Look-ups in named tables: a row name and a column name give one cell, copied from the table.

dak =
cols = karu, ridit
rur: [0.4, 0.4]
vas: [0.6, 0.3]
domev: [0.1, 0.7]
pud: [0.9, 0.8]
pov: [0.8, 0.2]

pud, karu => 0.9
pov, karu => 0.8
domev, karu => 0.1
pud, ridit => 0.8
pov, ridit => 0.2
vas, karu => 0.6
domev, ridit => 0.7
rur, karu => 0.4
rur, ridit => 0.4
vas, ridit => 0.3
Which row has the largest karu? pud

Table bez
	mave	buza	bamape	badog	sase	lor
rida	304	387	313	-383	793	-10
fazorof	-138	285	246	184	-29	-50
gasi	-560	397	297	-133	-125	-387
nikoboz	139	276	249	74	280	98
mir	-343	418	310	-52	34	-415
fugarum	434	508	364	444	486	-639
val	36	580	397	39	436	-817
fesit	448	448	336	438	458	-458
tul	-22	384	299	80	213	-270
vul	427	507	365	394	511	-621
suzemi	150	177	201	66	221	395

What is the badog of fugarum in bez? 444
What is the bamape of val in bez? 397
What is the lor of rida in bez? -10
What is the mave of gasi in bez? -560
What is the badog of mir in bez? -52
What is the lor of suzemi in bez? 395
What is the bamape of fesit in bez? 336
What is the sase of vul in bez? 511
What is the mave of nikoboz in bez? 139
What is the mave of fesit in bez? 448
What is the mave of val in bez? 36
What is the mave of mir in bez? -343
What is the bamape of tul in bez? 299
What is the mave of fugarum in bez? 434

zer =
,muma,zanaka,sasanun,gis,pezukuz,rus,dig,zav,sokeken
ketis,111,125,36,129,49,187,151,110,74
kofofu,33,66,126,80,122,165,151,50,147
dilun,74,46,198,93,161,144,100,127,185
poda,109,54,190,113,146,155,98,30,129
nobi,164,85,232,104,162,129,118,180,108
migu,186,197,135,140,148,40,102,157,89
peg,83,210,69,117,120,43,119,123,173
bidame,158,132,82,154,99,123,92,12,62

ketis, sokeken: 74
nobi, pezukuz: 162
ketis, zav: 110
nobi, gis: 104
poda, pezukuz: 146
migu, dig: 102
ketis, zanaka: 125
peg, zanaka: 210
migu, rus: 40
ketis, sasanun: 36
dilun, rus: 144
kofofu, pezukuz: 122
migu, pezukuz: 148
Row with the largest sokeken: dilun

vovuso.tsv
	teninem	fuvobe	falefo	mutom	lis	gibam	vodolod
fek	141	58	92	124	40	98	78
nazus	106	93	118	23	178	152	135
tobepe	108	131	209	94	67	72	23
ririz	154	83	154	80	30	39	157
duf	6	116	138	75	99	100	199

fek, vodolod: 78
nazus, fuvobe: 93
fek, gibam: 98
ririz, fuvobe: 83
nazus, mutom: 23
tobepe, lis: 67
tobepe, teninem: 108
nazus, teninem: 106
nazus, lis: 178
duf, falefo: 138
ririz, vodolod: 157
Row with the largest gibam: nazus

puvef:
fields: mipud, zilabor, damelip, moga, lapa, vun
petaku: [28, 154, 50, 149, 131, 110]
pesen: [62, 125, 86, 94, 167, 64]
bemunab: [92, 132, 83, 127, 98, 119]
bez: [196, 55, 179, 71, 110, 72]
rivuze: [196, 51, 177, 81, 88, 82]
sinu: [90, 106, 78, 124, 111, 129]
tanegu: [133, 77, 132, 120, 58, 128]
vas: [130, 71, 116, 124, 142, 82]

What is the damelip of tanegu in puvef? 132
What is the vun of bemunab in puvef? 119
What is the damelip of bez in puvef? 179
What is the damelip of sinu in puvef? 78
What is the moga of rivuze in puvef? 81
What is the zilabor of sinu in puvef? 106
What is the moga of vas in puvef? 124
What is the zilabor of petaku in puvef? 154
What is the lapa of rivuze in puvef? 88
What is the lapa of pesen in puvef? 167
What is the lapa of sinu in puvef? 111
What is the lapa of bemunab in puvef? 98
What is the zilabor of vas in puvef? 71
What is the moga of tanegu in puvef? 120
What is the moga of pesen in puvef? 94
What is the moga of petaku in puvef? 149
What is the mipud of rivuze in puvef? 196
Row with the largest vun: sinu

mivame
fields: pipob, nuf, rarezo, difet, gad, zotom, pezelid, dogafa, nuso
bev: [697, 249, 4658, 1849, 534, 4245, -776, -4123, -1129]
muz: [3996, -120, 3407, -5923, 7924, 4530, 152, 7153, -3920]
zatodes: [478, 1054, 9853, -277, 7908, 1933, 3486, 2420, -3016]
tiz: [-543, -2437, 5125, -1522, -8118, 1919, -4965, -7755, 5412]
sodor: [-3588, 4739, 1920, -224, 496, -4262, -302, -1864, -261]
madal: [-4265, -8261, 465, 3422, -4239, 7974, 6116, -4330, 3522]
kaz: [-7370, -5332, 7306, -1667, -3182, 7460, -2139, -1198, 2085]
mevini: [1882, 1513, -2214, -3868, 3450, -3589, -5968, -6334, 958]

pipob of mevini: 1882
zotom of tiz: 1919
difet of sodor: -224
pezelid of tiz: -4965
zotom of sodor: -4262
rarezo of muz: 3407
gad of sodor: 496
nuso of muz: -3920
nuso of sodor: -261
nuf of bev: 249
rarezo of zatodes: 9853
dogafa of tiz: -7755
pezelid of muz: 152
nuf of muz: -120
pezelid of zatodes: 3486
zotom of zatodes: 1933
gad of muz: 7924
Row with the largest pezelid: madal

